Each row below holds a small network's activations on one record, seen along a few directions.
After each row come some of the record's fields: E, M, G, V, F.
A field that a record lacks is written missing.
The largest differences between rows may come from other fields.
In the rows, 500 means zero.
Strong random noise was added to every row along 3 fixed directions; ignore it. To show where, here is one row again and again, with new noise each time:
[456 601 779 461 590 417 671 576 630 483 739 593 680 419 513 697 666 408]
[457 568 750 466 611 382 634 588 625 481 686 544 674 454 462 631 690 372]
[490 397 608 559 617 385 542 598 539 579 549 532 621 580 332 477 681 382]
[621 591 316 400 697 371 584 470 550 718 296 391 679 827 339 387 642 576]
[590 508 413 498 617 471 613 490 508 733 447 563 642 720 394 502 586 610]

[491 599 317 474 420 498 473 463 534 546 449 508 422 522 503 383 452 477]  E is e2, M is m3, G is missing, V is v2, F is f1
[549 504 480 462 485 542 561 438 511 539 493 490 416 424 555 410 426 440]  E is e1, M is m1, G is missing, V is v3, F is f1
[446 212 748 704 384 606 436 688 433 484 716 636 342 451 378 471 544 381]  E is missing, M is missing, G is g3, V is v2, F is f1
[406 337 266 589 610 246 367 578 477 452 477 444 420 421 380 214 571 175]  E is e2, M is m3, G is missing, V is v6, F is f1
[528 433 212 582 495 578 495 453 404 670 436 601 436 601 477 419 359 726]  E is missing, M is missing, G is g4, V is v6, F is f1
[377 104 777 787 511 443 492 693 377 515 796 724 483 386 352 571 571 263]  E is e2, M is m2, G is missing, V is v4, F is f1
[540 710 222 354 566 499 558 410 505 574 322 394 489 653 517 396 451 723]  E is missing, M is missing, G is g3, V is v6, F is f1
[565 452 344 537 472 604 612 380 445 650 515 717 483 604 575 554 404 666]  E is e2, M is m2, G is missing, V is v3, F is f1
[394 229 665 846 428 589 451 572 387 467 739 837 409 232 537 672 470 410]  E is e2, M is m2, G is missing, V is v1, F is f2
[501 286 481 515 567 383 312 648 427 482 269 218 444 728 120 179 641 378]  E is missing, M is missing, G is g3, V is v4, F is f1
[375 559 406 497 566 384 462 511 496 384 424 400 551 517 508 490 522 488]  E is missing, M is missing, G is g1, V is v6, F is f1
[465 523 680 410 416 620 577 492 572 517 670 551 446 360 567 439 533 357]  E is e2, M is m3, G is missing, V is v3, F is f1
[598 356 236 651 495 693 466 397 333 761 218 678 481 708 489 636 283 914]  E is missing, M is missing, G is g6, V is v5, F is f2
[406 655 507 399 531 258 471 500 646 365 455 358 577 481 499 464 544 357]  E is e2, M is m2, G is missing, V is v2, F is f1
[590 385 331 557 563 503 607 505 415 782 618 626 516 600 450 445 462 516]  E is e2, M is m3, G is missing, V is v4, F is f1
[382 502 615 608 526 459 464 498 538 297 688 613 509 296 700 725 419 424]  E is missing, M is missing, G is g5, V is v1, F is f1
[437 575 590 454 644 307 348 550 559 216 303 271 555 453 478 584 579 377]  E is missing, M is missing, G is g6, V is v5, F is f2
[508 443 475 471 565 355 411 500 494 545 375 315 540 624 379 341 545 388]  E is e2, M is m2, G is missing, V is v4, F is f1
[556 818 238 274 731 221 604 452 591 566 279 259 650 774 529 447 563 497]  E is e2, M is m2, G is missing, V is v2, F is f1
[517 597 454 416 648 306 545 478 602 408 394 309 604 532 403 457 657 300]  E is e2, M is m2, G is missing, V is v3, F is f2
[402 438 456 621 402 578 549 507 439 545 798 765 374 261 612 524 441 426]  E is e2, M is m3, G is missing, V is v6, F is f1
[502 672 602 371 480 561 647 506 565 517 502 464 664 588 635 630 492 640]  E is missing, M is missing, G is g1, V is v2, F is f1
[407 692 777 319 507 414 506 546 680 294 659 321 495 199 547 479 699 176]  E is e2, M is m3, G is missing, V is v5, F is f2
[515 415 462 571 471 597 504 527 440 582 440 573 535 709 495 486 500 641]  E is missing, M is missing, G is g1, V is v2, F is f1
[610 658 458 422 262 808 533 384 440 538 555 628 277 401 732 461 351 715]  E is e2, M is m1, G is missing, V is v2, F is f1
[513 358 485 751 452 612 535 498 410 595 660 840 441 399 637 675 436 572]  E is e2, M is m2, G is missing, V is v1, F is f2
[543 780 547 292 612 490 638 468 635 487 496 345 580 580 585 450 573 572]  E is missing, M is missing, G is g3, V is v1, F is f1
[473 572 517 579 460 604 564 424 499 550 700 683 500 340 662 665 487 537]  E is e2, M is m2, G is missing, V is v1, F is f2
[388 492 789 533 543 468 504 587 521 348 588 547 586 406 557 779 447 476]  E is missing, M is missing, G is g6, V is v4, F is f1
[476 646 734 420 555 422 593 541 582 398 635 488 605 365 583 701 608 405]  E is e2, M is m2, G is missing, V is v5, F is f2
[457 444 612 597 400 641 405 508 408 414 453 510 457 427 537 647 466 620]  E is missing, M is missing, G is g1, V is v5, F is f2
[449 248 748 569 520 442 354 707 493 415 475 312 436 472 215 295 724 267]  E is missing, M is missing, G is g3, V is v5, F is f2
[451 462 256 585 530 393 508 436 450 580 542 603 494 479 558 469 434 509]  E is e2, M is m2, G is missing, V is v6, F is f1
[449 307 701 614 554 418 559 574 459 548 666 547 525 448 375 470 568 363]  E is e1, M is m3, G is missing, V is v4, F is f1
[555 665 503 346 546 428 558 446 550 473 541 395 479 429 588 454 488 454]  E is e1, M is m1, G is missing, V is v4, F is f1
[382 750 519 439 552 395 643 454 560 358 686 635 567 295 743 750 457 491]  E is e2, M is m2, G is missing, V is v6, F is f1
[525 344 435 602 541 419 425 545 515 460 519 561 548 547 489 552 561 481]  E is missing, M is missing, G is g5, V is v6, F is f2
[613 740 108 436 435 578 534 334 456 515 433 617 394 443 846 533 274 650]  E is e2, M is m3, G is missing, V is v2, F is f1
[422 331 485 669 456 503 409 529 486 449 514 687 483 531 514 622 397 574]  E is missing, M is missing, G is g5, V is v2, F is f1
[591 682 409 297 569 474 393 459 528 431 147 136 463 645 394 313 591 591]  E is missing, M is missing, G is g3, V is v5, F is f2
[489 626 565 470 523 515 487 446 537 393 521 506 550 396 663 777 438 605]  E is missing, M is missing, G is g5, V is v5, F is f2
[556 659 524 347 665 365 549 524 619 451 358 350 684 645 504 634 587 542]  E is missing, M is missing, G is g6, V is v5, F is f2
[542 458 430 541 435 560 379 511 452 451 394 437 404 466 451 478 461 589]  E is missing, M is missing, G is g4, V is v5, F is f2

Which values does each new row have?
[516 132 389 829 437 646 376 526 298 707 499 746 405 547 445 630 349 666]  E is missing, M is missing, G is g5, V is v5, F is f2
[524 510 470 453 552 507 506 463 509 554 459 505 579 578 487 675 497 645]  E is missing, M is missing, G is g5, V is v5, F is f2
[451 536 830 410 425 611 456 498 504 347 491 543 498 401 556 598 481 504]  E is e2, M is m2, G is missing, V is v3, F is f1
[721 666 109 339 573 562 691 330 547 837 370 531 598 723 508 431 467 728]  E is e2, M is m3, G is missing, V is v3, F is f2
[474 574 513 473 591 435 653 467 498 565 623 583 595 513 531 635 499 518]  E is e2, M is m2, G is missing, V is v4, F is f1
[522 495 654 433 471 505 537 584 574 523 683 477 492 397 470 427 681 285]  E is e2, M is m3, G is missing, V is v5, F is f2
[472 530 525 562 414 555 456 459 463 430 484 640 436 370 591 682 438 593]  E is e2, M is m2, G is missing, V is v5, F is f2
[546 391 379 549 484 491 466 552 434 647 524 494 396 551 497 290 536 386]  E is e2, M is m3, G is missing, V is v2, F is f1
[491 416 671 574 363 728 514 500 411 525 566 613 502 443 557 700 468 694]  E is missing, M is missing, G is g1, V is v5, F is f2
[591 629 237 441 577 519 546 351 529 712 361 458 566 670 512 403 542 619]  E is e2, M is m2, G is missing, V is v1, F is f2
[509 360 353 634 563 450 359 539 457 521 288 374 504 668 391 339 601 479]  E is missing, M is missing, G is g1, V is v1, F is f2
[544 262 235 641 519 522 565 529 430 799 611 669 452 617 378 232 554 404]  E is e2, M is m3, G is missing, V is v6, F is f1
[423 346 609 702 579 500 526 568 476 486 646 717 552 456 581 683 436 497]  E is missing, M is missing, G is g6, V is v1, F is f1
[496 286 364 571 613 404 451 549 453 570 279 486 584 764 283 447 492 538]  E is missing, M is missing, G is g6, V is v3, F is f1
[441 492 562 500 610 283 483 615 552 455 447 413 594 564 430 414 617 289]  E is e2, M is m2, G is missing, V is v2, F is f1
[503 450 452 524 557 410 416 540 511 442 333 467 557 595 430 606 516 555]  E is missing, M is missing, G is g6, V is v5, F is f2
[447 457 569 550 590 443 440 526 460 385 456 495 534 506 526 652 432 504]  E is missing, M is missing, G is g6, V is v4, F is f1
[501 346 324 640 443 527 436 393 418 575 490 609 424 510 490 430 386 535]  E is e2, M is m2, G is missing, V is v3, F is f1
[484 435 461 597 301 666 423 503 378 498 592 683 325 340 599 476 358 512]  E is e2, M is m3, G is missing, V is v2, F is f1
[540 672 546 361 562 422 669 420 639 533 500 418 696 577 499 587 624 553]  E is e2, M is m2, G is missing, V is v3, F is f2
[484 336 513 563 562 405 365 558 413 517 316 400 487 637 316 359 533 394]  E is e2, M is m2, G is missing, V is v4, F is f1
